Each row below holds a small network's activations on one input, seen along a few directions.
In each table, some parts of the input vary, and every possible input appears once, in random order.
Descriptions start from the smaller parts, as in this example, which fits no table here: one of 6 places along a line, together with either a single point or one of 11 places along a line or (one of 2 separate values, together with one of 8 places around a ring).
Shared parts are said once, and a part with two or three values counts as separate values.

Table:
r1: [-33  28  43  56  27  34  37  39  67 -54 -50 -17  53  21  22]
r2: [ -26    7   49  106   23  -27  -16    5   -7  -27  -14 -109   25  -29
  -10]
r3: [-35  -5  -1 -61 -24 -28 -54  49 -25  66   8  35 -33  59 -63]
r4: [  0 -15 -62  -8   0   3  23 -35  13  -3  -9  18  19 -80  47]
r5: [ 41   7 -45  -7 -13  22 -10 -47   2 -41  28  55 -43 -33 -10]
r6: [-15 -17  53  15  37 -47 -23 -13 -22  47  -7 -62  17 -37  16]
r7: [ 37  -3 -31  56 -32  18  53  11  56 -65 -76  -5  60 -16  19]
r8: [ -8  -1 -78  70 -12  35  35 -10  -4 -48 -30 -22  72 -71  21]
r9: [-32  -6  35 -31  27   4  31   9  56  19 -15  24  70  30  51]
r10: [ 42 -26 -36 -20 -10 -14  54 -16  46   6 -51  34  45  -8  51]
r11: [-19 -28   2  71   0  50   2   4  -6 -47  16 -99  50 -73  -5]
r12: [ 23   7  11  -7   8  42 -22 -47 -41 -10  53 -39 -43 -16 -18]
r13: [  7  19  26 -48  -1  22   7  58  16  56  33  89 -35  77  10]
r14: [-75  10   7  72  35 -20 -18  25  26 -38 -75 -77  21  18 -36]
r15: [  0   4  55  -4  -2 -31 -31 -33 -69  23  31 -21   0  11 -38]
r16: [-80 -11  10 -12  14 -50 -37 -10  32   8 -42 -41   4  24  -1]
r17: [ 79 -19 -19 -13 -25   9  18 -25  31 -33 -12  73 -19  42   1]
r18: [ -6   5  56 -18   1  26   6  -4  38 -24  15  70 -19  71   5]
r19: [-47 -12  13 -22   7 -22 -40 -12 -32  15 -20  14  -4  64 -56]
r20: [ 20  18  -5 -71 -17  10   1  17 -65  35  82   1 -61 -34 -34]
r21: [ 21  29  46 -31 -28 -35 -66  25 -51  49  53 -23 -66  22 -28]
r22: [ 55  29 -79 -43  -6   0  -7  14 -35  21  48  68 -61 -16   8]
r23: [ 60  11 -51 -45 -43 -25  49  20   0  21  18  99 -61  47  14]
r24: [ -9 -32   1  -6  33  23   7 -24 -25  26  17 -65  12 -72  33]
Describe the family of inputs behind these rows. -> one of 4 places along a line, together with one of 6 places around a ring
Changing only the place on the line of 4 turns r21 into r6. The same change can be made to r20. Which row results? -> r24
Which other rows does r17 become when the place on the line of 4 takes its other values? List them by row number. -> r7, r10, r23
Start at r18 and move only the place on the ring of 6, one step at a time. The first step leads to r17. Which rows follow, in order? -> r5, r12, r15, r19

Table:
r25: [-14   5  27  17  14  24 -11 -53 -67   1  41 -44  -7 -41 -11]
r26: [-26  -1 -14 -15  31 -27 -16   0  34  32 -29 -17  54  15  33]
r27: [-45   4  38  14  20 -12  -9  28  -8  15 -12 -54  -7  54 -31]
r28: [ 12 -38  39 -13  10 -21  -8  -9  10  12  -3 -25   4 -57  36]
r29: [ 11  -4 -24  39 -24  17  68  19  29 -34 -31  36  32  10 -17]
r30: [ 26  36  19 -99 -10 -35 -34  19  -4  60  62  90 -61  80  16]
r31: [-10 -28  42  20  -9 -31 -23  -7  23  -4 -44 -12   8  34 -25]
r32: [ -2   5 -67  38 -39  25  12   6  12 -52  -4  -2  25 -15  13]
r33: [ 59  -7 -30 -91 -48  16 -21 -33 -42  44 100  68 -68  33  -5]
r34: [-32  14  -6  36  -7  12   8  -2  43 -19 -49  17  10  61  28]
r35: [ -1 -37 -17 -15  38   6 -14 -12  30  20 -23 -11  15 -53  48]
r36: [ 31   2  16  38  20  22  49  13  54 -20 -47  35  30  50   5]
r37: [  8  -4 -50  -5  13  -6   0 -62  16 -21  -4 -20  -2 -46  27]
r38: [ -7  30 -21  50  -8  -6 -21  18 -43 -16  16 -53 -28 -29 -28]
r39: [ 13  16 -40   9  -3  41  26 -38   8 -38 -10 -11  -6 -29  59]
r40: [ 49  26 -38  59 -11  28  48   9  16 -60  -2  35  15 -27   7]
r41: [-21   9 -10  52  16   1 -10   4 -80  -9  42 -45   7 -22 -53]
r42: [ 31  -7  18 -95 -22  -5 -36  20  -9  22  26  94 -76 110 -34]
r43: [-18   7 -41  21 -23   9  28  25  43 -44 -51  18   6  -4 -20]
r44: [  3  -5 -83  36   0 -15  -9 -14 -12 -17 -20 -14  24 -23  -6]
r45: [  2 -15  -9  -4   8  41  11   8  45   0 -16  -1  14 -42  72]
r46: [ 58 -13   4 -94  -8   8 -29  13 -24  77  74  86 -79  21  25]
r47: [-11  18  46   0   6 -49 -13  -9   3  28 -30 -19  30  10  31]
r48: [-28  -1 -18  28  36 -25 -15 -12  30   0 -57   7   1  45   4]
r49: [ 42 -24  19  -1  23  40  57   9  53 -15   8  26  30 -41  61]
r50: [ -9 -24   6  26 -34 -32  -6   2  -2 -17 -48  -6  -1 -15 -50]
r51: [-34  -6  43  -6   2  -4 -14   2   4  31  39 -49 -12 -45  29]
r52: [ 32  -9 -17  40 -21 -25 -22   0 -19 -39 -13 -25  -4 -44 -27]
r53: [ 22   1  34  -3  14  25  38  22  61 -18 -14  27  65  17  43]
r54: [-60  22  21  36  14 -18  16  -1 -63   0  -6 -14  -6   0 -72]
r55: [-17 -18 -52  18  11 -19  -7  12  30 -25 -56   7  -2 -18 -42]
r56: [-30  27   5   3  -3  13   1   7  43   0 -29   6  41  26  67]
r57: [ -1  -3   3  -9   7   5  -2 -11 -26  -9  42 -85 -22 -40  -1]
r58: [ 62 -16  -8  11 -12  64  47 -31  37 -43   7  13  25 -42  30]
r59: [ 71  19 -46 -69 -56   2 -36  18 -37  12  61  91 -68  24 -52]
r60: [-40 -20  52  -9  47  -4   3  -1 -37  30  62 -42  14 -43   7]
r61: [-44   5  77  -6  34  10 -36  14 -26  34  11 -32  42   1 -20]
r62: [-29  20  59 -19  20  -7 -31  37   9  35  -6 -56  21   1  -2]
r63: [ 28 -17  -2  -1 -13 -18  12 -55 -36  -2  -3 -49   6 -34  21]
r64: [-59   1  53  20  37 -14   2  -1 -39  19   5 -32  19  54 -52]
r65: [-52  -1   0  23 -22  -7   2  26 -31  10 -14 -46  -6   7 -58]
r66: [ 26  32 -27 -79 -51 -28  -8  18 -28  20  25 107 -85  59 -57]
Describe the family of inputs behind these rows. -> one of 6 places around a ring, together with either a single point or one of 6 places along a line
Changing only the place on the ring of 6 turns r61 into r60. The same change can be made to r30. Which row results? -> r46
Which other rows does r29 become when the place on the ring of 6 takes its other values? List them by row number. -> r36, r40, r49, r53, r58
Which other rows agree with r54 in the place on the ring of 6? List them by row number. -> r29, r43, r50, r55, r65, r66

Table:
r67: [ -49  -17   83   27   40   -5  -35  -19  -34   33   40 -118   46  -81
   25]
r68: [ -34  -17    5   72   22    2   -7  -34  -32  -10  -25 -121    8  -93
  -36]
r69: [ 68 -25 -96 -81 -29 -28 -27 -23  49  27   6  56 -11   6  75]
r70: [-43  -4  78  42  53   5  39  12  81 -19 -60 -35  87  32  58]
r71: [ -54   -9   44   28   22   -8   -9  -24  -34   10   11 -110   46  -82
   -3]
r72: [-44  11  22 -97  32 -23 -78  -6 -53  82  73  85 -74  72 -51]
r73: [ -43  -12   -6   96   23   18   41    7   58  -48 -115  -27   69   -4
   22]
r74: [  34   12   48  -94  -41  -65  -67  -29  -65   43   33   64 -107  117
  -63]
r75: [-10  25  15 -86 -19  43 -63  85 -19  43  85  23 -77 107 -67]
r76: [ 54  17 -51 -33 -38  29  35   2  16 -14  33  74 -54  -7  41]
r77: [ 52  -6 -52 -63 -29  21  -1 -15  50  -1   4  70 -54 -10  51]
r78: [ 98 -16 -19   5  -7  43  52 -37 -30 -35  51  61  -9 -21   4]
r79: [ -35    2  -43   91   12  -16  -16  -11  -42  -55  -29 -121   25 -109
  -47]
r80: [-53  -4  38  50  29   2  57   9  76 -37 -89 -22  91  26  33]
r81: [ -50    1  -52  120    3    7   27   18   55  -94 -113  -20   89  -18
    0]
r82: [ 28  17  26 -70 -41 -80  -8  77 -59 100  51  75 -47  74 -64]
r83: [ 80  27 -40  -7 -30  55  59 -11 -18 -24  44  66 -28 -10  22]
Describe the family of inputs behind these rows. -> either one of 4 separate values or one of 5 places along a line or (one of 2 separate values, together with one of 4 places along a line)
Start at r81 and move only the place on the line of 4, one step at a time. The first step leads to r73. Which rows follow, in order? -> r80, r70

Table:
r84: [ 15  -4 -28 -55  44  11 -14 -13  28 -23   3  36   2   5  44]
r85: [-43  25  61  -6   9   7 -16  20  18  42  30 -13  -7 -14  31]
r86: [ -21   -8  -12   50   16    1  -12  -40  -45  -25    1 -109   32 -109
  -19]
r87: [  15  -29  -50   78  -18   48   38  -27  -18  -53   -9  -57   19 -115
   40]
r88: [ 13  12  -3 -20  -9  -5  12 -12  74   9 -12  25  17 -10  52]
r89: [ 10  15  -1 -37 -22 -16  -9  28 -38  52  51  -9 -51   8 -27]
r90: [ 19   7   8 -11 -33  -3 -43   3 -51  29  34  13 -74  24 -70]
r91: [ 56  13 -74 -46  -5 -25  -6  18  -3  -4  21  34 -13  20  12]
r92: [-56   7  46  45   2  23   1  13  12  17 -13 -55   5  41 -16]
r93: [  4  -7  36 -62  14 -31 -26  -6 -35   6  52  10   5   4 -34]
r94: [-21 -31  32 -39  13  -4 -22 -26 -10  49  14  -9 -32   2  12]
r95: [ -9  -6  69  16   9 -35  19  -8   6  27 -11 -34   9  19  -1]
r96: [ 61 -19 -12 -29 -15  24  15  -6   7  13  40  47  10  11  21]
r97: [ 30  16  34  11   9  20  42  19  36 -25 -26  19  31   8  39]
r98: [-67   1  22  47  19 -12 -14  41 -25   1 -52 -10  36  12 -50]
r99: [ 44   2 -63 -24 -47 -19 -17 -22 -20 -35  -7  67 -59  30 -43]
r100: [-17  -5 -43  47  18   0  19  37  29 -36 -60  28  46  27 -10]
r101: [-32  10 -20  33  -4  17  32 -20  34 -43 -55  16  24  37  21]
Describe the family of inputs behind these rows. -> one of 2 separate values, together with either a single point or one of 8 places along a line
Changing only the choice among 2 separate values turns r101 into r92. The same change can be made to r88. Which row results? -> r85
Which other rows does r96 become when the choice among 2 separate values takes its other values? List them by row number. -> r93
